A small network was shown many inputs. Here are its activations along a few directions, one row for each input.
Each table varies a few parts of the input and shows all the possible inputs, shuffled.
A made-up example of a description, with smaller parts first: one of 5 places around a ring, together with either a single point or one of 11 places along a line or (one of 3 separate values, together with one of 4 places along a line).
Shared parts are said once, and a part with two or three values counts as separate values.
In the rows, zero is written as 128.

Other details of the inputs shift rows strongly along two fixed directions, in all tables alike. That doesn't count.

Rows:
r1: [125  89 146 124 190 126  91 143 135 126 140 139]
r2: [154 154 168 168 167 139  91 110 184 111 161 130]
r3: [101 129  59 151  84 139 218 113  78 140  63 103]
r4: [124 134 168 119 129 102  90  90 150 129 148 121]
r5: [122 124 111 116 127 122 144 207  62 158 145 186]
r6: [113 176 142 142  71 110 154 152 119 110 127 189]
r7: [ 73  92 111 135 129 136 156  41 153 174  49  41]
r8: [148 137 132 126 137 105  91 107 131 132 130  95]
r9: [141 136 148 129 135 108  78  95 143 138 130  97]
r10: [ 23  77  37 124 115 191 146  29 131 169  79  30]
r11: [ 48  81  84 121 113 126 209 140  89 165  31 124]
r12: [143 153 121 143 156 204  99  67 154 143 168 133]
r13: [131 186 145  96 110 104 159 174  88 149 137 151]
r14: [156 112 156 132 145 128  77 112 202 124 150 123]
r15: [141 152 126 101  90 122 164 186 114 122 139 170]
r16: [148 173 103 143  91 104 157 174 104 112 129 170]
r17: [138 143 109  97  86 114 158 189 102 100 141 168]
r18: [112 133 122 106 135 116 150 204  93 144 127 186]
r19: [159 115 127 127 126 125  57 111 177 104 140 127]
r20: [130 139 141 102  82 103 164 180 144 135 128 178]
r21: [154 120 173 162 168 151 117 111 136  97 158 109]
r22: [153 119 134 157 156 161 121 107 109  91 155 105]
r23: [140 122 175 123 161 110 112 111 134 136 146  98]
r24: [140 136 142 118 149 123 108 114 106 121 140  94]
r25: [137 131 174 118 161 106 107 107 158 141 150 111]
r26: [140 179 123 102  95  84 147 176  88 138 132 148]
r27: [167 115 114 124 148 121  86 130 156  97 160 117]
r28: [154 135 176 166 168 145 110 105 161 107 163 124]
r29: [143 104 154 120 114 124  67  95 179  96 152 143]
r30: [126  88 121 124 194 154  92 135 127 136 131 128]
r31: [ 95  44 111 132 126 164 156  58 146 133  66  50]
r32: [136 188 119 147  77 103 145 170 116 115 129 183]
r33: [136 176 140 138 102 137 182 180  88 113 149 164]
r34: [167 106 114 126 134 119  76 118 164  94 145 122]
r35: [ 63  83  58 119 110 153 201 139  58 182  40 120]
Description of these inputs: either one of 2 separate values or one of 6 places along a line or (one of 3 separate values, together with one of 9 places around a ring).
Start at r11 and move only the place on the line of 6, one step at a time. The first step leads to r1. Which rows follow, in order?
Answer: r18, r30, r35, r5

Rows:
r36: [ 92 143  79 132  69 138 223 130  78 136  70 107]
r37: [128 164 126 102  69  85 174 191 106 124 116 152]
r38: [ 97 144  92 142  87 129 168 115 138 138  86 133]
r39: [149  98 153 136 145 114 101 115 149  95 134 101]
r40: [142 138 147 134 165 139 109  99 139 127 149  95]
r41: [154 166 164 114  84 105 120 145 159 104 163 167]
r42: [150 160 164 116  91 101 125 155 174 113 146 169]
r43: [111  93 119 147 127 118 149 111 111 145  82 110]
r44: [175 180 171 101 113  77 107 184 131 125 192 164]
r45: [135 134 119 131 122 117  65  93 163 120 135 112]
r46: [ 87 116 142 125 130 118 144 107 113 165  86 101]
r47: [107 125 114 150 143 152 160 106  97 148  83 111]
r48: [117  98  79 136 134 171 146 123  94 133 102 123]
r49: [113 114 113 160 137 152 162 110  94 132  88 109]
r50: [136 101 126 136 174 162  96 123 129 129 157 115]
r51: [130  85 133 108 164 130  85 125 147 131 142 119]
r52: [137 139 133 123  90  85 170 193 107 113 111 177]
r53: [127 173 141  94  93  79 154 180 121 148 126 157]
r54: [140 136 108  88 107 103 130 207 103 125 140 203]
r55: [157 120 142 155 159 147 112 113 132  85 149 105]
r56: [132 127 165 116 163 112  91 102 145 145 136 100]
r57: [109  98  84 132 132 170 147 127  98 135  99 114]
r58: [ 91  87 122 103 137 126 135 116 137 144 111 115]
r59: [148 133 148 151 131 150 117  91 180 110 141 120]
r60: [153 137 152 152 125 159 114  81 166 104 154 116]
r61: [106 104 121 138 137 119 148 107 114 164  80 113]
r62: [147 142 124 153 129 152  95  78 146 106 162 113]
r63: [126 106 142 130 173 149 102 115 139 130 168 117]
r64: [117 138 106 133 110 147 171  96 102 142 107  87]
r65: [109 153 127 124 131 133 163 118  98 148 118 123]
r66: [135 139 122  92 117  95 125 213 116 138 148 191]
r67: [ 92 153  79 141  74 134 157 112 115 137  92 130]
r68: [120  87 140 109 162 128  92 121 149 131 144 116]
r69: [145 103 118 142 175 159  94 127 131 129 154 117]
r70: [117 167 114 113  53 103 143 144 122 125 123 159]
r71: [121 108 108 159 130 150 174 113 105 110  89 111]
r72: [127 104 135 134 172 157 101 118 131 130 162 113]
r73: [138 124 135 135 134 113  78 100 186 120 128 118]
r74: [174 144 149  91 150  96  71 214 135 105 197 206]
r75: [130 136 162 144 180 147 102 101 120 129 151 113]
Changing only one part turns r62 into r70. The same change can be made to r36. Which row results?
Answer: r37
Changing only one part turns r47 into r61. The same change can be made to r71. Which row results?
Answer: r52
What do these inputs look like to the network?
Answer: one of 2 separate values, together with either one of 5 places around a ring or one of 6 places along a line or one of 9 places around a ring
Change only the place on the ring of 5 in r41. List by row number the other rows that result.
Answer: r42, r45, r70, r73
Change only the choice among 2 separate values in r45. List by row number the other rows that result.
Answer: r67
